Each row below holds a small network's activations on one input, seen along a few directions.
Each table varies a few parts of the input and shows all the possible inputs, shuffled.
Descriptions start from the smaller parts, as in this example, which fits no table here: one of 5 places around a ring, together with either a single point or one of 9 places around a ring or (one of 2 separate values, together with one of 6 places along a line).
Shared parts are said once, and a part with two or three values counts as separate values.
(in the rows, 128 means zero)

Table:
R1: [128 157 113 159 126 137 129  99 127 127  97 124 118 134 124]
R2: [110 108 129 134 143 123 162 147 123 125 145 118 127 126 119]
R3: [189 152 161   4 105  68  50 191 141 184 111 213 147  59 177]
R4: [160 148 153  14 118  55  97 204 139 204 101 213 126  32 178]
R5: [ 82 129 124 134 142 125 143 117 127 135 130 134 104 134 120]
R6: [ 96 137 131 130 160 123 147 104 120 126  94 104 106 122 129]
R7: [121 150 109 161 123 136 124 111 127 129 104 135 120 142 120]
R8: [133 122 126 122 134 132 105 123 129 106 158 122 129 154 110]
R9: [110 133 130 124 128 137  95 103 130 116 140 131 124 160 119]
R10: [132 157 113 156 134 140 129 100 121 124  86 114 120 130 127]
R11: [145  99 147 126 118 144 123 128 127 108 150 101 152 145 132]
R12: [127 139 103 164 122 138 128 126 125 131 129 144 128 142 113]
R13: [146 129 110 161 117 139 144 143 124 124 137 129 142 136 117]
R14: [118 150 106 160 115 142 125 113 128 133 122 144 118 142 119]
R15: [158 117 120 156 102 150 158 128 131 123 135 109 141 120 140]
R16: [124 141 137 120 147 135  99  89 123 106 104 101 126 148 127]
R17: [119 122 127 127 134 133  98 116 127 114 147 131 133 159 113]
R18: [117  95 142 136 131 132 170 142 124 128 141 104 132 118 134]
R19: [120 140 137 123 139 132  99  89 129 109 115 111 124 151 124]
R20: [150 100 144 119 114 146 128 118 133 105 153  96 147 137 140]
R21: [153 116 123 162 106 148 152 138 126 126 132 114 147 127 132]
R22: [198 168 135  39  92  72  80 200 141 202  92 223 140  41 176]
R23: [142 107 142 124 121 141 118 129 132 104 155 108 148 143 123]
R24: [104 117 121 133 147 120 153 137 126 126 149 124 109 128 112]
R25: [113 134 133 125 135 132  94 100 129 111 122 123 126 160 120]
R26: [150 124 118 160 108 146 148 139 131 122 137 121 143 126 124]
R27: [141 138 102 159 121 137 135 133 127 124 140 135 124 137 110]
R28: [ 91 118 122 137 148 121 146 130 124 134 138 134 113 133 115]
R29: [113 103 136 134 134 129 166 143 129 124 145 111 128 116 125]
R30: [138 112 134 124 130 135 115 133 126 105 155 116 147 153 117]
R31: [ 84 129 128 135 149 120 142 115 126 131 113 125 106 134 122]
R32: [122  96 138 129 128 134 176 132 130 125 144  99 126 111 141]
R33: [ 92 136 131 133 153 120 147 103 126 129 105 114 104 125 126]
- What do these inputs look like to the network? => one of 3 separate values, together with either a single point or one of 10 places along a line
- The inputs of R20 and R15 match in every part but the choice among 3 separate values. If R23 is changed in the same way as R20 into R15, which row does it become? => R26
- Change only the choice among 3 separate values in R13. List by row number the other rows that result. => R2, R30
- List by row number the other rows that have the choice among 3 separate values in common with R32. => R2, R4, R5, R6, R18, R24, R28, R29, R31, R33

Table:
R34: [ 72 101 104 246 154 198 176  52 113  50 157  34 122 224  71]
R35: [146 106 141 103 122 115 150 165 130 142 142 132 138  95 144]
R36: [124 155 132  94 137 105  89 127 130 142 105 157 118 120 131]
R37: [142 139 123 115 119 116 126 146 131 148 122 152 126 105 137]
R38: [139 121 137 111 119 116 143 157 132 146 128 140 134  97 142]
R39: [136 146 129 104 128 111 100 135 128 145 109 156 128 118 136]
R40: [113 153 129  97 139 104 103 126 131 149 105 159 109 113 134]
R41: [125 144 126 107 129 110 113 135 128 152 109 158 119 111 138]
R42: [158 123 140 104 107 125 113 148 134 134 137 140 147 114 142]
R43: [ 58  99 104 248 160 191 200  52 113  59 147  30 109 211  77]
R44: [128 156 135  90 133 109  83 118 132 139 104 154 119 122 136]
R45: [ 62  99 101 248 154 195 190  51 114  57 157  36 112 218  74]
R46: [121 145 129 107 135 107 123 136 127 155 100 152 116 103 140]
R47: [139 139 126 115 125 113 135 147 130 150 113 147 123  97 139]
R48: [140 147 132 100 124 116  93 127 129 142 108 152 129 120 141]
R49: [154 122 137 109 111 121 119 157 133 137 138 144 146 113 138]
R50: [164 108 143  96 110 124 119 156 132 130 151 131 151 112 144]
R51: [160 107 141 101 114 120 126 164 131 133 152 135 150 110 139]
R52: [149 105 138 103 116 118 140 164 132 140 152 137 141 103 142]
R53: [ 77 100 107 243 149 200 169  42 117  48 156  30 122 227  76]
R54: [153 141 125 113 117 117 112 146 131 141 122 150 135 113 135]
R55: [143 120 134 111 113 119 133 156 133 144 138 145 137 105 140]
R56: [110 154 132  97 145 100 113 127 129 151  96 154 107 105 136]
R57: [157 141 128 108 113 122 105 137 132 138 121 146 136 115 139]
- What do these inputs look like to the network? => one of 4 places along a line, together with either a single point or one of 5 places along a line
- The inputs of R42 and R49 match in every part but the place on the line of 4. If R44 is changed in the same way as R42 into R49, which row does it become? => R36
- Change only the place on the line of 4 in R45. List by row number the other rows that result. => R34, R43, R53
- List by row number the other rows that have the place on the line of 4 in common with R46. => R35, R38, R43, R47, R56

Table:
R58: [ 96 120 110 225 144 167 160  74 120  82 116  71 129 193  92]
R59: [111 103 150 106 128 126 146 122 130 134 130 113 125 116 152]
R60: [ 85 163 136 100 166 113 108 101 122 130  86 127 101 123 124]
R61: [158 134 140  75  92  99 128 176 140 189 112 186 133  58 177]
R62: [180 125 131  77 109 100 125 205 123 182 129 183 152  61 160]
R63: [144  85 115 216 115 186 198 110 126  63 180  43 152 172  99]
R64: [ 82 142 104 156 154 128 127  85 126 118 131 125  89 163 101]
R65: [104 144 124 106 164 104 116  98 123 133 103 126  93 131 128]
R66: [ 65 160 117 151 157 136 119  86 126 115 113 127 100 152  97]
R67: [107 123 145 117 151 105 129 128 125 128 104 120 123 131 129]
R68: [154 154 134  85 114  77 111 182 135 181  86 193 132  73 155]
R69: [ 72 160 106 212 157 176 140  53 113  86 100  76  99 185  86]
R70: [203 116 142  78  89  99 147 216 144 166 150 164 154  47 159]
R71: [ 91 139  85 214 156 166 144  46 118  83 115  75  98 193  93]
R72: [133 194 126  68 129  85  91 155 132 183  68 200 109  65 150]
R73: [134  83 130 157 115 151 178 150 137  94 194  93 142 141 108]
R74: [ 99  99 115 215 119 188 177  70 123  90 143  62 128 178 111]
R75: [179 115 140  83 107 125  86 168 124 140 151 153 165 117 144]
R76: [158 124 150  81  92 123  89 137 141 146 134 157 147 112 163]
R77: [110  93 119 157 133 153 156 141 117 111 174 110 137 157 108]
R78: [156  84 152 109 126 126 165 161 133 110 167  93 147 104 134]
R79: [ 89 101 130 157 117 150 157 110 133 120 158 112 120 148 123]
R80: [133 184 136  75 129 110  51 117 133 142  89 171 124 119 135]
R81: [202 106 151  84  89 123 108 178 144 124 171 136 168 101 144]
R82: [ 86 121 125 167 141 129 141 115 129 113 131 120 119 164 102]
R83: [151 174 113  73 128  76  98 151 132 185  85 199 102  73 154]
R84: [151 164 123  80 128 101  59 113 134 144 106 170 116 127 139]
R85: [154 144 144  92 114 101  72 143 136 139 107 164 146 127 140]
R86: [133  93 141 109 146 128 143 150 113 127 146 112 145 118 135]
R87: [120  94 104 216 133 189 175 102 106  80 161  59 146 189  99]
- The inputs of R82 and R64 match in every part but one. If R58 is changed in the same way as R82 into R64, which row does it become? => R71
- What do these inputs look like to the network? => one of 5 places along a line, together with one of 6 places along a line
- Change only the place on the line of 6 in R67. List by row number the other rows that result. => R59, R60, R65, R78, R86
- Change only the place on the line of 5 in R61. List by row number the other rows that result. => R59, R74, R76, R79
